cols: B G F L Z
noz: [-2.57, +0.09, +4.91, -8.73, -0.59]
dafos: [-1.80, -4.27, -3.45, +6.17, -1.92]
Rapa: [+2.51, +0.09, +4.91, -8.73, -0.59]
Kes: [-2.57, +0.09, +4.91, -8.73, -0.46]
col: [-2.57, -1.80]  B
col: [-1.80, +2.51]  B
col: [-8.73, -8.73]  L
col: [-4.27, +0.09, +0.09]  G

cols: Y T W N V K D Q R
neze: [-8.83, +3.25, -0.97, +0.16, -7.04, -1.35, +2.34, -3.50, -2.86]
topon: [+0.61, +5.16, -6.04, +1.54, +2.88, +6.45, -6.60, +0.03, -1.90]
Zer: [-4.13, -2.82, -1.51, -1.78, +1.19, +0.16, +4.30, +2.02, -1.62]
Reka: [+1.02, +8.51, -9.24, -1.47, -0.84, +1.79, -6.25, -4.55, -2.84]
Lapa: [-3.87, -5.73, -9.54, -2.08, +6.35, +5.84, -3.14, +0.57, -1.31]
nef: [-2.66, -4.26, -0.57, +0.50, +2.92, -0.70, -3.61, +0.85, -1.88]
neve: [+1.02, +8.51, -9.24, -1.47, -0.84, +1.79, -6.25, -4.55, +4.24]
Sab: [-4.13, -2.82, -1.51, -1.78, +1.19, +0.16, +4.30, +2.02, -1.63]
toze: [-0.56, -5.13, -3.59, -1.84, -4.84, -4.90, -4.25, -5.01, -6.23]
zefo: [-1.28, +2.56, +0.12, -3.49, -1.01, +4.04, +4.90, +6.79, -8.38]
Bub: [-1.26, +3.31, -4.92, +1.31, +1.08, -4.20, +1.49, +0.50, -6.25]
col: [-2.86, -1.90, -1.62, -2.84, -1.31, -1.88, +4.24]  R
col: [-1.90, -1.62, -2.84, -1.31, -1.88, +4.24, -1.63, -6.23, -8.38]  R
col: [-1.90, -1.62]  R
col: [-1.31, -1.88, +4.24]  R
col: [-3.14, -3.61, -6.25, +4.30, -4.25]  D
col: [+6.35, +2.92, -0.84]  V
col: [-0.97, -6.04, -1.51, -9.24, -9.54, -0.57, -9.24, -1.51]  W

cols: J S A U
Rezaf: [+1.17, -2.64, -3.07, -1.33]
Subar: [+1.17, -2.64, -0.45, -0.44]
kugog: [+1.66, +3.50, -9.01, -3.14]
lusi: [+1.17, -2.64, -3.07, -0.25]
tor: [-2.63, +1.80, +3.07, +1.39]
tasor: [-0.42, -2.71, -1.10, -4.65]
pup: [-2.98, +4.85, -1.43, -1.98]
col: [+1.17, +1.66, +1.17, -2.63, -0.42]  J
col: [+3.07, -1.10, -1.43]  A

cols: X M C E P
siteb: [-8.77, +3.82, +3.62, +6.12, -3.78]
dup: [+8.44, +5.85, -0.11, -0.54, +4.58]
Nufu: [+2.71, -6.14, -1.80, -4.45, +0.50]
gemug: [+2.46, -3.71, +0.23, +5.28, +2.88]
kigak: [-2.13, -1.08, +0.70, +4.20, +1.02]
nar: [-8.75, -4.13, +2.81, +0.82, -2.20]
Saz: [+2.66, -3.48, +0.34, +2.86, -0.73]
vesar: [-2.08, -0.11, -2.34, -6.52, +1.89]
biba: [-3.80, -0.16, +2.50, -4.27, +1.08]
luta: [+2.60, +2.83, +1.25, -2.40, +0.53]
nadel: [+5.91, -0.21, -0.33, -4.67, +1.85]
nolod: [+2.71, -6.14, +2.73, -0.48, +7.64]
col: [-3.71, -1.08, -4.13, -3.48, -0.11]  M
col: [-0.73, +1.89, +1.08, +0.53, +1.85, +7.64]  P
col: [-8.77, +8.44, +2.71, +2.46, -2.13, -8.75, +2.66]  X
col: [+4.58, +0.50, +2.88, +1.02, -2.20, -0.73, +1.89, +1.08, +0.53]  P
col: [-0.16, +2.83, -0.21, -6.14]  M
col: [+0.34, -2.34, +2.50, +1.25]  C
col: [+2.66, -2.08, -3.80]  X

cols: Pum Laga kati lamak biv Fadev luki
bef: [+3.76, -5.59, -1.55, +3.25, -2.89, +0.28, -0.02]
zaka: [-6.97, -5.59, -1.55, -7.44, -3.63, +4.87, -3.67]
Sil: [+4.99, +5.76, -1.84, -4.73, +0.80, +5.17, -2.83]
Runir: [-2.86, +6.13, -1.87, +3.12, +5.72, -1.15, -0.40]
vagep: [+3.76, -5.59, -1.55, -7.44, -3.63, +4.87, -3.67]
col: [+3.12, -7.44]  lamak
col: [-5.59, -5.59, +5.76]  Laga
col: [-1.55, -1.84, -1.87, -1.55]  kati
col: [-5.59, +5.76, +6.13]  Laga

cols: bopap Soron meli Vokap faru Fam
Pafer: [+1.22, -0.07, +0.01, +0.11, +1.36, +4.24]
Bar: [+2.25, +3.40, +3.67, -2.17, -7.07, -3.57]
Lokap: [+5.42, +5.66, +1.54, -3.02, -5.37, -5.06]
navom: [-0.98, +0.18, -0.68, -4.22, -6.60, -4.64]
col: [+1.54, -0.68]  meli
col: [-7.07, -5.37, -6.60]  faru

cols: pud Gemaz pebok kepev dazif dutik
nulim: [-2.62, +3.24, -4.18, -3.85, +1.11, -7.68]
vik: [-3.30, +2.65, -4.06, -4.36, +0.66, -7.10]
dufog: [-2.22, +2.83, -4.09, -5.28, +0.99, -7.85]
duse: [-2.56, +1.71, -3.33, -4.53, +2.70, -7.79]
veka: [-3.15, +2.31, -2.38, -4.47, +1.25, -7.42]
Topig: [-1.98, +1.66, -3.67, -5.21, +1.30, -7.72]
col: [+2.83, +1.71]  Gemaz
col: [-4.36, -5.28, -4.53, -4.47]  kepev
col: [-5.28, -4.53, -4.47]  kepev

cols: mubul garo fozit dize lig redi relud
lunev: [-3.22, -3.62, -2.33, -0.57, +7.66, -2.85, +4.82]
zok: [-2.09, -4.54, -2.17, +1.31, +7.16, -1.81, +7.39]
lil: [-2.09, -4.54, -2.17, +1.31, +4.80, -1.81, +7.39]
mebi: [-2.86, -4.57, -2.51, +0.56, +6.54, -2.47, +6.98]
fev: [-1.70, -4.29, -1.93, +1.51, +3.90, -1.47, +5.62]
Lol: [-2.86, -4.57, -2.51, +0.56, +6.54, -2.16, +7.34]
mumit: [-1.70, -4.29, -1.93, +1.51, +3.90, -1.47, +7.15]
dif: [-3.08, -3.25, -2.11, -0.75, +7.60, -2.80, +4.07]
col: [-4.54, -4.57]  garo
col: [-1.81, -2.47, -1.47, -2.16, -1.47, -2.80]  redi

cols: zug gonu Taza goda
vol: [+7.89, -0.73, +4.32, -6.50]
Fode: [+7.89, -0.73, -3.50, -3.68]
betol: [-2.09, -0.73, -1.55, +1.95]
kikaz: [+2.64, +0.33, -1.55, +1.95]
col: [-0.73, +0.33]  gonu
col: [-3.50, -1.55]  Taza

cols: mef domi Fop rir bem fafe
pinot: [-4.68, +3.42, +3.56, -7.20, -6.08, -1.07]
kesev: [-2.54, -7.83, +1.48, +3.89, +3.31, +1.52]
saze: [-5.47, +3.44, -5.60, +6.24, -2.25, +0.90]
Kefis: [+1.05, +5.50, -9.69, -0.92, +7.23, -4.31]
kodip: [+2.20, -6.36, +7.90, +3.02, +2.93, -8.63]
Reko: [-4.68, +3.42, +3.56, -7.20, +5.83, -4.35]
tosep: [+3.90, -4.82, +0.88, +2.50, -6.44, +5.30]
Lur: [+2.14, +4.61, +2.32, +0.38, -7.57, -2.97]
col: [+7.23, +2.93]  bem
col: [+7.90, +3.56, +0.88, +2.32]  Fop
col: [-2.25, +7.23, +2.93, +5.83]  bem
col: [+2.20, -4.68]  mef
col: [-7.83, +3.44, +5.50]  domi
col: [+1.48, -5.60, -9.69, +7.90]  Fop

cols: kig muf Sigu kuz goduf fana
tuta: [-7.72, +3.25, -1.02, +8.39, +3.75, -3.23]
Karid: [-7.52, +3.22, +3.84, +8.25, +2.98, -2.63]
koz: [-7.66, +2.92, +5.87, +9.80, -1.25, +1.39]
dav: [-7.38, +3.67, +6.40, +8.77, -1.55, +1.85]
tubup: [-7.44, +3.08, +6.30, +7.83, +1.65, -1.11]
keme: [-6.81, +4.47, +2.63, +8.09, +1.92, -1.49]
mus: [-7.57, +4.11, +3.16, +7.53, +3.08, -2.35]
vomug: [-5.81, +2.44, +4.98, +8.43, +2.84, +3.06]
teru: [-7.61, +3.65, +7.33, +8.49, -1.58, +1.93]
dud: [-2.89, +2.86, +4.24, +7.27, +2.62, -0.14]
Mose: [-7.58, +3.62, +5.03, +8.98, -1.55, +2.00]
col: [-1.02, +3.84, +5.87, +6.40, +6.30, +2.63, +3.16]  Sigu
col: [-1.02, +3.84, +5.87, +6.40, +6.30, +2.63, +3.16, +4.98, +7.33]  Sigu

cols: Pufis Tozo meri kub
bos: [-5.45, -0.80, +3.23, -1.31]
vir: [+5.92, +0.87, +3.23, -1.08]
Rit: [-4.93, +4.84, +3.23, +1.61]
lapu: [-4.76, +4.85, +3.23, +3.59]
pilat: [-1.14, -2.35, +3.23, -0.77]
Lim: [-1.17, -2.25, +3.23, -0.11]
desop: [-7.50, -1.57, +3.23, -0.08]
matu: [-5.89, -0.85, +3.23, +0.00]
col: [+1.61, +3.59, -0.77]  kub
col: [+5.92, -4.93, -4.76, -1.14, -1.17, -7.50, -5.89]  Pufis
col: [+5.92, -4.93]  Pufis

cols: Tomin tugov Dal vef
sop: [+7.32, +3.60, -3.18, -6.60]
futur: [+6.16, -0.90, +7.00, -8.62]
vevi: [+7.00, +4.42, -3.25, -8.31]
vupi: [+5.86, +4.87, -2.27, -7.92]
Voza: [+5.32, -0.01, +8.06, -8.91]
nuna: [+5.81, +3.78, -3.59, -8.90]
Dil: [+4.81, -0.71, +8.40, -9.42]
Kodu: [-5.28, +1.05, -8.83, +8.36]
kedup: [-5.55, +0.94, -9.26, +7.97]
tuze: [-5.41, -3.46, +1.65, +9.37]
col: [-8.31, -7.92]  vef
col: [+6.16, +7.00, +5.86, +5.32, +5.81]  Tomin
col: [-3.18, +7.00, -3.25, -2.27, +8.06, -3.59, +8.40, -8.83, -9.26]  Dal
col: [-0.90, +4.42, +4.87, -0.01, +3.78, -0.71]  tugov

